These are the activations of a small neural network, seen along a few directions. Each row is one input.
In each table, some parts of the input vary, and every possible input appears once, in random order.
Descriptions start from the smaller parts, as in this example, which fits no table here: values(2) and (point or line(11) or (line(4) and ring(8))).
Shared parts are said once, and a part with two or three values counts as separate values.
In the rows, 128 means zero.

Other details of the inputs vary at random and push rows far along three fixed directions, the same in every table; ignore that.

Rows:
R1: [123 122 139 140  74 136  98  87 180 102  55]
R2: [144  59  99 142 120  75  81  88 112 124 145]
R3: [146 124 131 126 127 146 163 127  93  95  59]
R4: [104 159 138 114 143 152 163 133 147 147 119]
R5: [128 136 127 107  90 134 150 144 101  91 107]
R6: [118 134 117 121 167 136 178 174  61 147 161]
R7: [146 126 114 104 178 134 154 189  65 108 145]
R8: [146 143 115  97 160 131 145 192  66 114 146]
R9: [121 164 122 105 141 133 177 174  79 143 177]
R10: [ 93 110 150 157 181 117  42 129 207 186 165]
R11: [129 147 153 119 109 168 129 143 151  96  78]
R12: [173 115  82 116 129  78 100 136  91 109 211]
R13: [140 133 119  92 108 131 167 125 104 102 102]
R14: [ 63 127 147 109 194 120  62 132 211 197 183]
R15: [157 131 139 129 110 147 160 143 105  92  66]
R16: [177  58  74 154  88  65 107  70  76 103 145]
R17: [111 160 153 163  79 165 148  91 168 116  59]
R18: [126 171 110 105 157 140 182 160  88 134 177]
R19: [174  83 101 160  62  84  95  20 168  91  99]
R20: [114 128 146 148 117 139 146 124 129 148  99]
R21: [117 132 153 145 167 163 154 148 126 145 113]
R22: [157  95  82 158  69  70 141  47 100 122 184]
R23: [110 117 137  89 137 122 112 123 154 129 120]
R24: [129 106 150 137 111 148 137  96 145 108  16]
R25: [152 122 119 102 177 141 153 188  63 111 148]
R26: [121 148 145  91 136 141 130 154 138 123  98]
R27: [115 141 130 114 130 134  88 140 155 114 122]
R28: [158 103  95 192  67  94  90  58 142 119 181]
R29: [128 143 144 138 124 153 159 104 156 132 117]
R30: [152  91 110 143  70  95  94  32 176 108  81]
R31: [125 157 164 141 116 165 163 123 153 132  94]
R32: [162 103  61 121  95  70  96 127  69 102 220]
R33: [127 124 128  88 153 127 141 193  75 125 144]
R34: [ 81 130 142 151 162 125  40 127 219 170 180]
R35: [151 112  82 152 130  85 119 132  75 149 213]
R36: [147  76 103 185  76  72  96  56 122 142 158]
R37: [132 159 112 123 147 117 143 151  97 143 194]
R38: [184  79  85 159  66  76 106  72  97  99 121]
R39: [115 165 153 130 141 153 154 146 147 138 123]
R40: [ 62 118 164 153 123 132  53  94 231 170 122]
R41: [ 94 125 152 132 157 148 157 145 118 153 108]
R42: [153 125  63 154  97  79 118 116  75 125 237]
R43: [120 130 156 104 159 138  79 146 180 137 127]
R44: [101 147 156 156  71 161 152  93 166 123  59]
R45: [137 131 118  89 152 128 149 195  63 122 146]
R46: [ 83 106 156 155 200 131  62 126 203 182 140]
R47: [136 136 147 101  90 137 166 128 109  98  74]
R48: [143 138 129  99 100 127 158 136  99 103 101]
R49: [130 153 152 106 118 150 137 130 144 108  67]
R50: [143 129 138 107 126 146 136 117 150 107  98]
R51: [112 160 142 123 149 156 164 135 152 137 125]
R52: [128 139 163 155 125 167 157 133 140 137  84]
R53: [104 133 111  92 198 113  42 200 152 145 228]
R54: [122 150 136  88 148 148 138 140 142 116 101]
R55: [122 152 148 131  90 144 190 120 111 125  97]
R56: [ 91 119 144 142 177 138 107 134 157 172 123]
R57: [165 122 134 125 117 142 149 148  95  99  96]
R58: [127 146 114 128 176 140 174 172  64 139 161]
R59: [ 72 137 151 120 189 119  50 143 209 197 180]
R60: [137 150 139 154 108 153 179 126 104 124  84]
Each input here is: values(2) and line(5) and line(6).
The inputs of R36 and R33 match in every part but the values(2) part. If R21 is changed in the same way as R36 into R33, which row does it become?
> R25
The inputs of R10 and R15 match in every part but the values(2) part. If R44 is changed in the same way as R10 into R15, which row does it become?
> R32
Which other rows does R25 become when the line(5) part takes its other values? List them by row number.
> R11, R43, R50, R57
Which other rows does R30 become when the line(5) part takes its other values? List them by row number.
> R1, R24, R26, R38
Start at R29 and move only the line(6) part, one step at a time. The first step leads to R51. Which rows follow, in order?
> R18, R4, R14, R22
Which other rows does R42 become when the line(6) part takes its other values? List them by row number.
> R17, R28, R34, R40, R44

Rows:
R61: [ 97 125 167 116 147 141  65 143 192 143  97]
R62: [161 111  90 171  69  98 152  89  71 108 159]
R63: [ 94 122 170 148 167 153  93 121 202 173 101]
R64: [117 137 145 148  75 148 170  90 138 118  63]
R65: [139 148 149 168  76 155 166  97 144 113  69]
R66: [185 106  84 130  96  95 171 136  21  84 156]
R67: [ 89 120 168 119 150 146  62 140 200 144  89]
R68: [160  86  91 198  62  77  85  13 158 125 153]
R69: [128  95 100 114 145  81  52 110 151 136 192]
R70: [109 142 154 109 161 157 102 171 162 130 108]
R71: [142 143  92 114 179 109 155 173  62 141 237]
R72: [187 114  82 142  76  98 139  91  84  81 151]
R73: [130 131  92 102 172 104 152 180  55 155 229]
R74: [102 135 155 113 172 154 100 166 162 136  93]
R75: [192 101  81 141  92  88 148  90  68  84 150]
R76: [132 103 150 159  75 135 115  70 159 103  20]
R77: [106 160 149  84 182 167 134 192 133 127 121]
R78: [162 119  88 100 182 105 130 195  50 127 215]
R79: [163 178 133  99 102 172 222 168  66  72  79]
R80: [110  92 116 168 129  85  29  86 184 170 196]
R81: [ 80 131 166  92 171 144  60 142 221 153 108]
R82: [ 85 175 159  94 160 162 151 191 138 157 135]
R83: [139 130 144 168  94 149 177  95 127 116  68]
R84: [117 127 153 162  67 143 147  52 184 120  47]
R85: [146 121 144 120  98 139 157  91 134 101  45]
R86: [143 119  88  80 171  93 133 192  47 126 216]
R87: [171  72  87 176  74  68  63  23 154 107 127]
R88: [133 138 143 171  90 154 168  93 136 117  61]
R89: [131 113  96  95 148  94  84 157 106 132 203]
R90: [128 111 106 132 169 101 108 154  91 164 218]
R91: [171 122  77 137  90  92 200 123  22 106 183]
R92: [134 141 134 105 100 152 186 140  91  93  51]
R93: [ 99 157 148  71 183 156 137 192 132 134 113]
R94: [133 121 136 122  80 141 152 104 125  95  55]
R95: [146 188 130 109  90 169 249 158  62  95 103]
R96: [112 100 107 158 147  87  63 114 140 165 198]
R97: [180  89  85 131  82  83 142  91  68  98 134]
R98: [152 135 141 124 113 159 188 143  93  89  56]
R99: [ 98 141 169 152 112 151 111 114 183 148  86]
R100: [ 98 148 154  90 168 164 130 200 120 127 109]
R101: [ 88 154 161 110 185 163 155 197 117 159 134]
R102: [121  83 112 128 128  70  13  95 188 151 178]
R103: [148 116  97  96 176 104 123 190  50 130 202]
R104: [150 159 136  97  92 153 190 141 100  84  75]
R105: [141 144 140 167  78 156 170  99 132 112  79]
R106: [ 93 145 158 109 173 150 134 143 165 165 120]
R107: [167 102  82 188  73  85 124  41 118 115 150]
R108: [ 83 152 151 113 165 151 130 145 167 159 121]
R109: [ 91 152 153 130 172 159 122 168 157 157 138]
R110: [114 108  99 138 133  83  70 114 142 161 219]
R111: [ 89 150 169 138 150 153  89 117 219 162 113]
R112: [116  99 104 136 157  81  79 106 148 164 215]
R113: [136 119 152 171  90 146 150  55 172 127  52]
R114: [100 197 143  76 171 177 202 215  90 137 152]
R115: [122 170 148  66 200 176 182 222  86 124 120]
R116: [120 137 138 149  83 141 173  92 127 121  66]
R117: [ 92 115 162 101 169 133  79 128 198 146  96]
R118: [129  76 109 150 144  82  14  96 186 147 178]
R119: [178 129  81 164  72 101 163  82  79 102 176]
R120: [104 127 162 122 154 146  68 143 202 140 101]
The inputs of R96 and R108 match in every part but one. If R67 is changed in the same way as R96 into R108, which row does it become?
> R81
The inputs of R91 and R71 match in every part but one. If R116 is changed in the same way as R91 into R71, which row does it become?
> R107
What is each input in this table made of?
> values(2) and ring(5) and line(6)
Start at R65 and move only the line(6) part, one step at a time. The first step leads to R105. Which rows follow, in order?
> R109, R88, R83, R63
Which other rows does R120 become when the values(2) part takes its other values? List them by row number.
> R65
